X: |   1 |  27 |  39 |  -9 | -24 | -30 |  47 |   0 | -43 |
L: | -14 | -16 |  12 |   5 |  -5 |   6 |   2 |   7 |   4 |
Z: |   1 |  32 | -10 | -25 |  14 | -35 |  17 | -28 | -19 |
C: |   0 |  -3 |   2 |  10 | -28 |   3 |   7 |  14 |   0 |
H: |  16 |  44 |  29 | -47 |  20 | -19 |  83 | -47 | -71 |
Q: |  18 |  17 |  30 | -26 |  23 |   8 |  48 | -50 | -48 |
V: |  -8 |  -9 |  16 | -11 | -10 |   2 |  -1 |  12 |   6 |
E: | -14 |  14 |  61 | -33 | -13 | -29 |  43 | -51 | -32 |
T: | -14 | -33 | -43 |  31 | -12 |  16 | -75 |  37 |  75 |
N: | -14 | -16 |  12 |   5 |  -5 |  25 |   2 |   7 |   8 |
D: |  35 |  -1 |  36 | -19 |   4 |  17 |  48 | -27 | -27 |
miss V: |  12 |   6 | -11 |  -8 |  16 |  -9 |   2 |  -1 | -> | -10 |
miss E: | -29 | -32 | -13 |  43 |  14 | -33 | -51 |  61 | -> | -14 |
miss X: | -30 |   0 |  39 |  27 | -43 | -24 |  47 |  -9 | -> | 1 |
miss N: | -16 | -14 |  25 |   7 |   8 |   2 |  12 |  -5 | -> | 5 |
miss D: |  48 |  17 | -27 |  35 |  -1 |   4 | -19 | -27 | -> | 36 |
miss L: | -14 | -16 |   7 |  12 |  -5 |   2 |   6 |   4 | -> | 5 |
miss C: |   7 |   0 |  14 | -28 |  -3 |  10 |   0 |   2 | -> | 3 |

K: |  7 | -8 | 15 | 19 |
B: | 71 | 70 |  0 | -9 |
M: | -48 |  -8 | -49 |  19 |
miss B: | 70 | -9 | 71 | -> | 0 |
miss B: | -9 | 70 |  0 | -> | 71 |
miss M: |  19 |  -8 | -49 | -> | -48 |
miss M: |  -8 | -48 |  19 | -> | -49 |
miss M: |  -8 | -49 | -48 | -> | 19 |
miss B: | -9 |  0 | 71 | -> | 70 |
miss K: | 15 | 19 | -8 | -> | 7 |

R: |  36 | -34 |  16 | -37 | -22 |  -9 |  42 |   2 |   4 |   0 |   4 |   0 |
P: | -2 |  0 | -2 | -1 | -2 |  1 |  0 | -1 | -4 |  1 | -4 |  2 |
J: |  36 | -34 |  16 | -37 | -22 |  -9 |  42 | -31 |  18 | -10 | -53 | -27 |
A: |  0 |  1 | -3 |  0 | -2 |  1 |  0 | -1 | -6 |  3 |  0 |  0 |
G: |  1 |  0 |  1 | -1 |  1 | -1 | -3 | -1 | -1 | -5 | -3 | -4 |
U: | -67 |  21 | -30 | -21 | -12 | -37 |  16 | -25 | -13 | -35 |  30 | -20 |
miss G: | -1 | -5 |  0 | -3 | -1 |  1 |  1 |  1 | -1 | -1 | -3 | -> | -4 |
miss R: |   4 |   2 |   4 |  16 |  36 |  -9 |   0 |   0 | -37 | -22 | -34 | -> | 42 |
miss R: |   4 | -34 |  16 | -22 |   0 | -37 |  42 |  36 |   2 |   4 |   0 | -> | -9 |
miss U: |  30 | -13 | -25 | -67 | -20 | -35 |  21 | -21 | -37 | -30 |  16 | -> | -12 |
miss A: |  0 |  0 |  1 |  0 | -3 |  0 |  0 |  1 | -2 |  3 | -6 | -> | -1 |

S: | -49 |  15 |  -2 |   8 |  -3 | -48 |  27 | -20 |
Y: | -43 |  11 |  -7 |   6 |  -3 | -48 |  27 | -20 |
F: | -49 |  15 |  -7 |   8 |  -6 | -61 |  32 | -19 |
miss S: |   8 |  -2 |  27 | -49 | -20 |  15 | -48 | -> | -3 |
miss S: |  15 |   8 | -48 | -20 |  -2 |  27 | -49 | -> | -3 |
miss F: |  15 |  -7 |   8 |  -6 |  32 | -61 | -49 | -> | -19 |

